A small network was shown many inputs. Here are its activations along a few directions, one row for each input.
In each table, some parts of the input vary, and every possible input appears once, in random order.
A made-up example of a description, with smaller parts first: ring(8) and (point or ring(9) or (values(3) and line(4))).
Shared parts are said once, and a part with two or three values counts as separate values.

Other details of the inputs shift rows strongly along two fixed directions, in all tables alike. That doesn't count.

Rows:
r1: [-10  57  -2 -42  16  25 -32 -30  65 -88 -54]
r2: [-41 -13  67  27   2  63  84  36  10  49 -10]
r3: [ 50 -10   6  -3 -19 -51 -48  -7   4 -35  39]
r4: [ 28 -35 -34 -27   2 -48 -38 -22  -9 -12   3]
r5: [  7 -47 -27   7  -6 -15  -6  16 -18  30   1]
r6: [-69 -23  20  22  15  78  80  12 -20  48 -26]
r7: [ 15 -18  20  26 -13 -21 -18  19 -14   0  43]
r8: [-19  46  -1 -29  15  44 -12  -9  62 -66 -44]
r9: [ 11 -23 -23 -11 -17 -45 -14   4 -25  51  39]
r10: [-65 -28  10  35   2  95  83  35 -28  68 -15]
r11: [ 27  -8  23  -9  32 -34  11  14 -31  30  20]
r12: [ 25  68  -8 -12  33  47  12 -15  16 -66 -19]
r13: [-66   4  25  47   9  51  72  28 -16  67 -28]
r14: [ 52  -9   4  -8  15 -41 -14  21 -31  27  31]
r15: [ 33   5 -36  -6 -19 -67 -43 -11  -7 -20  15]
r16: [ 16 -30  22 -29   0 -61 -43  24   3   0   4]
r17: [  8 -22  26  21   2 -25 -19   7  -1  12  43]
r18: [  4  -1 -26   4 -10 -38 -14   6 -26  -4  24]
r19: [  8  54 -40 -27   8  47 -16 -54  17 -86 -46]
r20: [ 21 -26  44  -1 -12 -31  -3   4   1  15  21]
r21: [ 47 -31  22  -6 -27 -40 -18  21   7  18  23]
r22: [ 16 -17  35   6  -2 -35 -15  -8   4   6  30]
r23: [ -4 -10 -10 -19   0 -40  -2 -15 -15  33  21]
r24: [ 17 -38  17 -12 -14 -41 -35  51  -6  26  16]
r25: [ 22 -11 -24   3  -5 -65 -36  -3  -6  14   1]
r26: [-79  16  23  35  18  61  78  15 -18  48  -5]
r27: [-54 -16  44  26  -2  71  64  79  -9  39  -8]
r28: [ 24 -33  37   5 -13 -23   1  15   2  22  32]
r29: [-82   5  18  45  18  72  88  31 -22  62   6]
r30: [-11  56  22   7  19  39 -13 -45  47 -65 -10]
r31: [ -7  68 -32 -27   2  49  -9 -58  20 -59 -32]
r32: [  2  75 -37   1   1  32 -23 -41  45 -57 -49]
r33: [-66 -34   6  38  20  80  83  33 -12  58 -20]
r34: [-47  -6  58  56  -6  84  72  38  -3  60  23]
r35: [-69   7  25  13  11  66  77   1 -32  50 -15]
r36: [  2 -20  -2   5  -7 -66 -11   0 -22  39  18]
r37: [-14  37 -24   5  17  40   1 -35  33 -45 -46]
r38: [ 22 -32  -3 -22 -20 -51 -39  43  -6  -6   8]
r39: [  0  79 -49 -30   4  39 -11 -57  42 -84 -22]
r40: [ 23 -52 -36  -1  -9 -43 -19  16 -27   6   6]
r41: [-59   2  11  58  -6  65  77  49 -25  60 -19]
r42: [  2  -9 -23 -18   1 -33  -5 -13  -7  25  27]
r43: [ 11   4 -21   9 -17 -38 -21  -4  -6  20  14]
r44: [ 34 -25  20   2  -6 -49 -33  -6   7  -2  44]
r45: [ 67   7 -10 -32  31 -61 -39 -12  -6 -21  23]
r46: [  7  45 -49 -27   7  44 -18 -51  31 -98 -46]
r47: [ 13 -27   3 -20 -17 -37 -38  40   3  14   4]
r48: [ 31 -31  28  -6 -11 -31   1  19  15  15  19]
r49: [-21  33 -26 -12  26  49   6 -47  38 -60 -55]
r50: [ 30 -30  32  10 -29 -19   1  28 -12   9  31]
r51: [  0 -20 -14  -9 -17 -23   3   7 -50  21  17]
r52: [  7 -32 -18  19 -13 -25  -5  21 -30  18  -3]
r53: [  9 -32 -12  -5  -9 -11  -8   1 -41  37   2]
r54: [-12  47   7 -26  19  46 -14  -7  62 -69 -38]
r55: [-13  69 -29  -4  14  29  -4 -50  48 -58 -29]
r56: [ 13 -22 -18 -25  -4 -52 -20 -16 -35  19  20]
r57: [ -5  51  15  20   4  55 -12 -25  40 -48   1]
r58: [ 14 -21 -20  12 -12 -25 -21   5 -15  21  -8]
r59: [-15  44 -16  -2  18  32  -3 -46  33 -52 -55]
r60: [ 57 -23  10 -14 -26 -51 -27  16   8 -22  20]
r61: [ 44 -29  29   1 -30 -35 -24  13  -3  17  34]
r62: [ 11  -9 -24   2 -12 -52 -29   2 -25  19  31]
r63: [ 13 -27 -17 -19   6 -25 -17 -17 -27  12  -1]
r64: [-10  51 -18 -30  23  43  -4 -66  22 -62 -53]
Each input here is: line(4) and (point or line(6) or ring(9)).
Changing only the line(4) part turns r19 into r63. The same change can be made to r12. Which row results? -> r45
Changing only the line(4) part turns r56 into r35. The same change can be made to r42. Which row results? -> r23
Which other rows does r43 become when the ring(9) part takes its other values? List them by row number. -> r5, r9, r10, r31, r32, r53, r58, r62
Which other rows does r3 become when the line(4) part takes its other values? List them by row number. -> r22, r34, r44

Rows:
r65: [ 14 -38   2 -17  -2 -53 -11   6 -37  32  23]
r66: [ -9  16  14 -13   8  16   1 -15  15 -24   7]
r67: [-48 -29  32  27   3  19  46  36  -8  66  17]
r68: [-35  41 -19  11  11  95  44 -32  16 -27 -38]
r69: [-53  18   3  24  -1  48  45  21  -8  28 -17]
r70: [ 35  16 -34 -19  18 -20 -33 -39   2 -44 -12]
r71: [ 31   6 -22 -27 -12   1 -34  -8  26 -57 -21]
r72: [ 14   5 -40 -10  -3 -36 -45 -37   2 -33 -15]
r73: [ 26 -18  -5 -28  -3 -41 -43   3  24 -23 -17]
r74: [ 21 -37 -23  -5 -18 -45 -13  11 -38  32  25]
r75: [ 31 -28 -18 -17 -19 -57 -57  15   3 -22  -6]
r76: [ -8 -10  -6  10 -12 -25 -19   9  -2   4  18]
r77: [ 46  21   4 -26   0 -36 -43 -42  25 -59   6]
r78: [-19 -16  38  37   6  34  48  46 -26  62  22]
r79: [ 11  25 -40 -16  -4 -29 -43 -31  10 -44 -16]
r80: [ 32  28 -16 -12 -13  -2 -36 -27  23 -44   4]
r81: [-18 -43  13  24 -17   5  30  40 -31  59  38]
r82: [-30 -49  10  21   6  -8  32  19 -31  75   3]
r83: [ 14 -30  17 -23  -3 -15 -13  18  -2  -5  -4]
r84: [ 10  34  12  15  13  34  17 -10  19 -30  -5]
r85: [ 11 -40  23   8 -10 -56 -17  23 -13  55  29]
r86: [-36  47  12  34   1  71  36  -9  32 -27 -25]
r87: [-36  41   1  -4  27  81  39 -42  19 -35 -41]
r88: [  1  32 -15 -23   9 -12 -18 -26  26 -26 -20]
r89: [ 14  -7   2   1   6 -18  -9  10  -8   1  26]
r90: [  3  -4   3  15 -16 -23 -23   9  -2  10  13]
r91: [-30  49 -12   3   3  77  41 -11  16 -20 -26]
r92: [ 38 -34  -9 -12  -2 -76 -23  24 -42  36  33]
r93: [-18  30  10   2  20  82  35  15  27 -35 -41]
r94: [ 13  -6  26  -8  -3 -17 -12  -2  -3   7  20]
r95: [-17 -38  39  33  -5 -11  36  33 -13  68  21]
r96: [-28   1  22  -3   8  25  40  13 -17  30   1]
r97: [-37  -5   5  10   9  20  35   9  -5  39 -12]
r98: [ 37  24 -15  -6 -13  -6 -27 -32  24 -52   3]
r99: [ 17  -4 -15  -5  10 -20  -3   4 -22   7   8]
Changing only one part turns r95 into r84. The same change can be made to r85. Which row results? -> r78
What do these inputs look like to the network? -> ring(5) and (point or line(6))

Rows:
r100: [ 17  29  -3 -22  -2  18 -29  -9  38 -64 -31]
r101: [-36 -10   4  17  22  29  43  18 -25  35  -3]
r102: [  8  53 -32 -17  29  17 -26 -46  31 -74 -32]
r103: [-41   3   7  29  10  46  32  -1  10   9 -13]
r104: [-40 -13  -3  11  -6  30  42  31 -14  32 -22]
r105: [ 12  26   0  -2  -1  36  11  -9  23 -30   1]
r106: [ 37  34 -20 -17  -2   4 -21 -28  36 -58   1]
r107: [ 49 -31 -25 -22  -4 -94 -44 -22 -23   5  12]
r108: [-50  -6  19  41  -4  45  41  24  -7  45   8]
r109: [ 23 -43 -17  -9  -8 -78 -44  -8 -14   9  24]
r110: [-11 -42  11  16 -26 -45  -1  27 -36  64  40]
r111: [-10  19  27  27   3  48  44   6  10  10  -6]
r112: [  6  15  -2 -20   1  16 -22 -13  28 -62 -33]
r113: [  8  23   5  10  -4   3  -5  -7  36 -26   6]
r114: [ 51 -29   5 -14 -20 -91 -64   2   6  -7  43]
r115: [ -2  42 -27 -21  27   8  -4 -30  17 -45 -25]
r116: [-27   7  31  30  12  46  56  40  -8  37  10]
r117: [ -4   2  10  12  -8  29  17  30  14  -1 -14]
r118: [ 14 -44 -14   5 -20 -46 -28  34 -28  34  12]
r119: [ 14  36   3 -35  18   5 -19 -47  41 -37 -33]
r120: [-35   4   0  10  -3  12  25  -2   3  13  -2]
r121: [ -6  52 -16 -13   7  17  -8 -25   9 -35 -11]
r122: [ 47 -44 -32 -19  -7 -75 -53 -14 -23  -2  24]
r123: [ 11 -63  41  16 -13 -46   9  38 -48  67  35]
r124: [ -5  14   4 -33  14  28   6 -21  29 -12 -17]
r125: [-34  20   7  26  -5  38  20  -1  12   8  -2]
r126: [  3  21 -31 -20  12  25  -6 -41  15 -47 -18]
r127: [ 11 -38 -11  -5 -27 -49 -22  30 -32  34  11]
r128: [ -9  17 -24 -14  11  30  17 -25   8 -23 -17]
r129: [-10 -50  11  17 -10 -39  30  26 -53  79  21]
r130: [  3  29  11 -11   1   9 -25 -26  39 -59  -7]
r131: [-17   3  32  14   8  39  32  -6  -2  -3 -12]
r132: [  5  40   3 -17   6  15 -30 -46  48 -84 -18]
r133: [  7  22   9   7  -4   7  -7  -7  34 -28   6]
r134: [  5  39 -13   4   4  21 -10 -36  16 -33 -19]
r135: [  1  41 -29 -23  -2  23  -7 -38  11 -44 -12]
r136: [  0  17 -19  -2  -2  25  -6 -18   4 -18   0]
r137: [  6  45 -28 -24  -7  23 -17 -43  18 -50 -10]
r138: [ 47 -35  -1 -17 -21 -67 -51  25  -1  -4  17]
r139: [  7 -62   4  14  -3 -49   9  17 -51  66  21]
r140: [ 23 -49  -3  12  -3 -56 -14   4 -36  41  16]
r141: [ 21  29  -1 -23   2  24 -17 -25  29 -55  -5]
r142: [  9  29 -14 -10  -3  -8 -10 -33  -1 -20 -11]
r143: [ 10  29  11  -6  12   9  -5   0  18 -26   5]
r144: [-33 -26   0  24   2  37  33  31 -12  30 -24]
r145: [-35 -16   6  30   7  60  52  18 -20  48   6]
r146: [-46 -13  17  42   5  46  44  20  -5  47   5]
r147: [-43   4  13  32  12  47  46  31 -24  46   5]
r148: [-34  -5  31  -6  26  24  39  25  -2  50  -6]
r149: [-40   4   3  11  14  24  48  20 -24  36  -2]
r150: [ 52 -14   2 -26   0 -78 -59   4  -9 -16  29]
r151: [-9 10 18  6  0 52 31  9 12 -2  7]
r152: [ 41  -9 -22 -14  -6 -82 -57  -4 -22   2  29]
r153: [-47 -13   4  15   0  48  65  19 -26  47   1]
r154: [-30 -17  -1  26   2  43  30  31  -9  33 -18]
r155: [ 43 -25 -16   0  -3 -62 -41 -17 -19  12  16]
r156: [-24 -10 -12   2   3  22  25  18  -3  11 -29]
r157: [-20  21  26   3  17  36  21  10   3 -11  -6]
r158: [ 24  -8 -19 -20  -4 -71 -35   1 -32  11  25]
r159: [-28  33  -5   3  -5  24   9 -19  15 -15  -8]
r160: [ 21  30  13  -9   4  11 -13 -26  24 -41 -12]
r161: [-6 -9 20 -3 -2 26 17  8 -5 -1  8]
r162: [-40  -3  12  34  21  49  50  28 -22  49   2]
r163: [  9  15 -37 -23   5   1 -30 -26  24 -58 -39]
r164: [ 16 -42  27  31 -13 -32  26  38 -30  68  33]
r165: [ 47 -51  -9 -49 -11 -99 -69  11  -1  11   2]
r166: [-34  11  -3   9   9  28  28  -9  14   1 -14]
r167: [ 51 -30 -12  -9 -20 -70 -44  25   1  -3  14]
r168: [ 11 -61  35  13 -18 -57 -12  42 -26  56  48]
r169: [ 16 -76  23   0 -14 -48  -1  33 -50  51  44]
r170: [  9  36   2 -21  20   9 -20 -28  21 -65 -15]
r171: [-49 -19  42  11   9  34  47  25   9  60  -1]
r172: [-21   4  -6  15 -10  30  13  20  -1  11 -18]
r173: [  9  22  -1 -21  -2  15 -26  -8  31 -61 -32]
r174: [-39  -6   0  13 -10  35  38  32 -18  33 -17]
r175: [ 20  52  -8  -6  15  10  -9 -15  35 -50  -6]
r176: [-4 21 27 15  3 38 27 -1 15 -3 -4]
r177: [ 45 -12 -17 -18 -21 -81 -51 -22 -23   3  21]
r178: [ 36  -8 -28 -16 -16 -46 -45 -18 -11 -10  22]
r179: [ 14  28 -12   2  -4  -3 -16 -32   8 -20  -9]
What do these inputs look like to the network? -> values(5) and (point or line(6) or ring(9))
Changing only the values(5) part turns r119 into r171. The same change can be made to r107. Which row results? -> r166
Changing only the values(5) part turns r152 into r178. The same change can be made to r170. Which row results? -> r169
Which other rows does r136 become when the ring(9) part takes its other values? List them by row number. -> r122, r126, r128, r135, r137, r145, r153, r178
Which other rows does r168 become when the values(5) part takes its other values? List them by row number. -> r100, r141, r150, r160
Which other rows does r114 become when the line(6) part takes its other values? List them by row number. -> r113, r130, r132, r133, r168
Which other rows does r104 become when the ring(9) part takes its other values? List them by row number. -> r118, r127, r144, r154, r156, r163, r172, r174

Rows:
r180: [ 48 -20 -15  -2 -15 -81 -64  13  -8 -18  21]
r181: [-29 -19 -13   3   9   0  21  -8 -14  37 -28]
r182: [  22   43  -35  -50    4  -23  -69  -78   56 -101  -46]
r183: [ 60  80   9 -25   7 -16 -54 -71  59 -93  17]
r184: [-48  60  15  19  17  75  53 -41   8  -7   1]
r185: [ 48  47 -53 -29  12 -68 -55 -86   0 -49  16]
r186: [-42  31 -14  18  -7  96  41 -12  12 -26 -29]
r187: [-55 -27  46  36  10  53  59  34   3  52 -15]
r188: [-47 -22   5   6  27  56  80  26 -45  64 -21]
r189: [-30  69  23  -2   6  89  24  -1  72 -55 -35]
r190: [-14  40  29  26  -6  66  31  26  31 -22 -15]
r191: [-13  60 -13  13   6  96  13 -30  54 -82 -36]
r192: [-11  91 -61  -7  16  59  -6 -55  34 -83 -62]
r193: [  71  -81   36  -32  -10 -106  -42   48  -37   43   52]
r194: [-32 -32  52  52 -21  78  78  67 -12  60  18]
r195: [-44 -35  61  63   9  23  78  45 -46 109  57]
r196: [  46  -85   -4  -40   -7 -112  -44   23  -62   45   38]
r197: [  31  -69    1   -8  -18 -109  -56   41  -23   41   44]
r198: [ 35  37 -77 -50   3 -59 -78 -57  26 -69 -28]
r199: [ 36  -4  24 -21  -7 -38 -42  -9  38 -32  -5]
r200: [-47 -61  -7  53 -13  41  79  56 -72 113  15]
r201: [  9 -37 -20 -23 -20 -75 -46  12 -19  20  18]
r202: [  58  -87   14  -27    1 -111  -45   38  -48   42   45]
r203: [-51  22  -1  28  -4  66  45  18  -7   9 -23]
Changing only one part turns r195 into r185. The same change can be made to r191. Which row results? -> r200
What do these inputs look like to the network? -> line(4) and (point or line(5))
